Each row below holds a small network's activations on one input, seen along a few directions.
In each table, some parts of the input vary, and every possible input appears once, in random order.
Descriptions start from the smaller parts, as in this example, which fits no table here: one of 8 places around a ring, together with either a single point or (one of 2 separate values, together with one of 4 places along a line) or one of 11 places around a ring.
Shared parts are said once, and a part with two or three values counts as separate values.

Other details of the inputs shift rows strongly along two fixed directions, in all tables alike. That doesn't count.

Rows:
R1: [  2  -6  -9  -2   0  -5 -16   2   9  -2  -2   5  10  -1]
R2: [ 2  3 -1 -7  3 -3  3 -7 -4  2  2  2 -4 -2]
R3: [-3  2  2  1 -4 -4 -2 -8  0  0 -6  5 -1 -3]
R4: [-4 -1 -6 -8  0 -5 -2  1 -4  0  8  1 -4  5]
R5: [-2  1  3  5 -2 -1 -9 -1  5 -1 -3  4  4 -1]
R6: [ 3 -2 -3 -9  1 -7 -2 -1 -3  0 10  1 -5  3]
R7: [ -3   2   0   1 -10   1  -5  -2   4  -2  -1   7   5   1]
R8: [  3   8  14  18 -12  16  14  -6 -10  -5  -9   4  -3  -4]
R9: [  2  -9  -4  -3  -1  -1 -12   6   7  -6   4   1   7   2]
R10: [  2   3  15  14  -8  14  21   1 -15  -6   2  -1  -9   2]
R11: [  3  -8  -8 -11   1 -13 -23  11  14  -5   4   0  12   9]
R12: [ 0 -3 -5 -4  1 -2  3 -9 -7  1 -1  3 -5 -2]
R13: [ 2  0 -1 -2  0 -3  3  0 -8 -1  4 -1 -7  5]
R14: [  1  -4   3   7 -12  10  16  -5  -2   8  -7  -4  -6  -4]
R15: [ -3   3  20  17 -10  18  14  -2  -9  -6  -1   1  -6  -2]
R16: [ 3 -2 -1  0 -6 -1  5  2  5  9 -7 -6 -1  2]
R17: [ 2  0 12  6 -6  9 14  0 -8 -5  8  1 -6  0]
R18: [ -4   2   7   5   0   5  10  -3 -12   1   4  -1 -12   0]
R19: [-2 -6 -3 -6 -3 -8 -6  2 12 12 -3 -5  1  2]
R20: [-4 -1  4  1 -8  5 -1  4  2 -6  4  2  4  3]
R21: [-5  2  7  6 -4 10 13  4 -8 -4  6  0 -4  2]
R22: [-4 -5  4  0 -1 -3 -2  5  0 -3  8  1 -3  5]
R23: [ 0 -5 -5 -2  2 -1  2 -1 -8 -1  6  0 -6  1]
R24: [ 2  4 -5 -2  6 -7 -7 -2  3 -1 -8  1  5 -1]
R25: [ -3  -2  -5 -10   7 -11  -8  -5   1   4   0   2  -2   2]
R26: [ 4 -4 -5 -9 -3 -7 -3  2 13 10 -1 -5  2  0]
R27: [  0  -2  11  14  -7  17  21  -1 -15  -6   4   0  -9  -2]
R28: [ -3  29  -8  23  74  25   5  32  10  17 -20 -40  18 -22]
R29: [ -4   1 -11 -14   7 -11  -9  -2   2   3   2   2   2   3]
R30: [ 4  3  2  2 -2  1 -6 -1  6 -2 -1  5  6 -3]
R31: [  1  -7 -17 -13   5 -17 -20  -2  11   0  -2   5  10  -1]
R32: [ 2  2  0 -3 -2 -4  5 -8 -8  1 -3  2 -6  3]
R33: [ 4 -3  3 -4 -5  0 -7  3  6 -6  7  2  5  2]
R34: [  3   1  -7 -10   4 -12 -12  -4   9   0  -1   4   7  -2]
R35: [-4  5 -3 -1 -3 -2  0 -6  0  0 -5  5  3 -3]
Each input here is: one of 5 separate values, together with either a single point or one of 6 places around a ring.
The inputs of R10 and R17 match in every part but the choice among 5 separate values. If R8 is changed in the same way as R10 into R17, which row does it become?
Answer: R30
Change only the choice among 5 separate values in R28. List by row number the other rows that result.
Answer: R14, R16, R19, R26
A walk changes only the place on the ring of 6. It starts at R22 and steps to R18. List the rest of the walk in order.
Answer: R25, R3, R5, R15
List by row number the other rows that have the choice among 5 separate values in common with R14.
Answer: R1, R9, R12, R23, R27, R31

Rows:
R36: [ -7 -14 -47 -70  31 -66  -7 -17 -19  28  26  -6 -37  22]
R37: [ 14 -27 -15 -27 -14 -28 -30  14  33   6  11  -3  11  14]
R38: [  1  -8  33   4 -90   1  31 -56 -30 -11  -3  45 -32   9]
R39: [  2  12  50  42 -34  46  59  -2 -33  -8  -1  -4 -26   1]
R40: [ 11  -6  14   7 -23   3   6  -9 -19 -21  11  15 -10   8]
R41: [ -1 -49 -44 -50 -21 -45 -56   8  37  -2  23  15  21  17]
R42: [ -6  33   4  54  59  62  40  14 -17   8 -32 -32   8 -38]
R43: [ 16  18 -35   0  86  -8 -36  28  24   6 -22 -27  36 -21]
R44: [-10 -18 -29 -17  26 -18 -44  29  20  -7  17  -3  21  11]
R45: [ -5  25   7   6  42   3 -13  30  20   7  -2 -22  17  -3]
R46: [  9   0   7   9 -21  10  20  -3   4  11 -15  -6  -3  -2]
R47: [ -6  34  34  40  16  36  35   1  -7  13 -26 -19  -6 -17]
R48: [ 22 -45 -29 -49 -41 -54 -50 -13  26 -12  23  29  10  22]
R49: [-21  -9  36   7 -96  17  39 -39 -29 -15  15  42 -30  12]
R50: [  2  45   2  25  91  20 -11  29   0  -6 -15 -28  23 -23]
R51: [-20   9  10  18 -11  20  17 -13  -8   3 -11   5  -5 -11]
What is each input in this table made of?
Answer: either a single point or (one of 3 separate values, together with one of 5 places around a ring)
Change only the choice among 3 separate values in R47. List by row number the other rows that result.
Answer: R38, R51
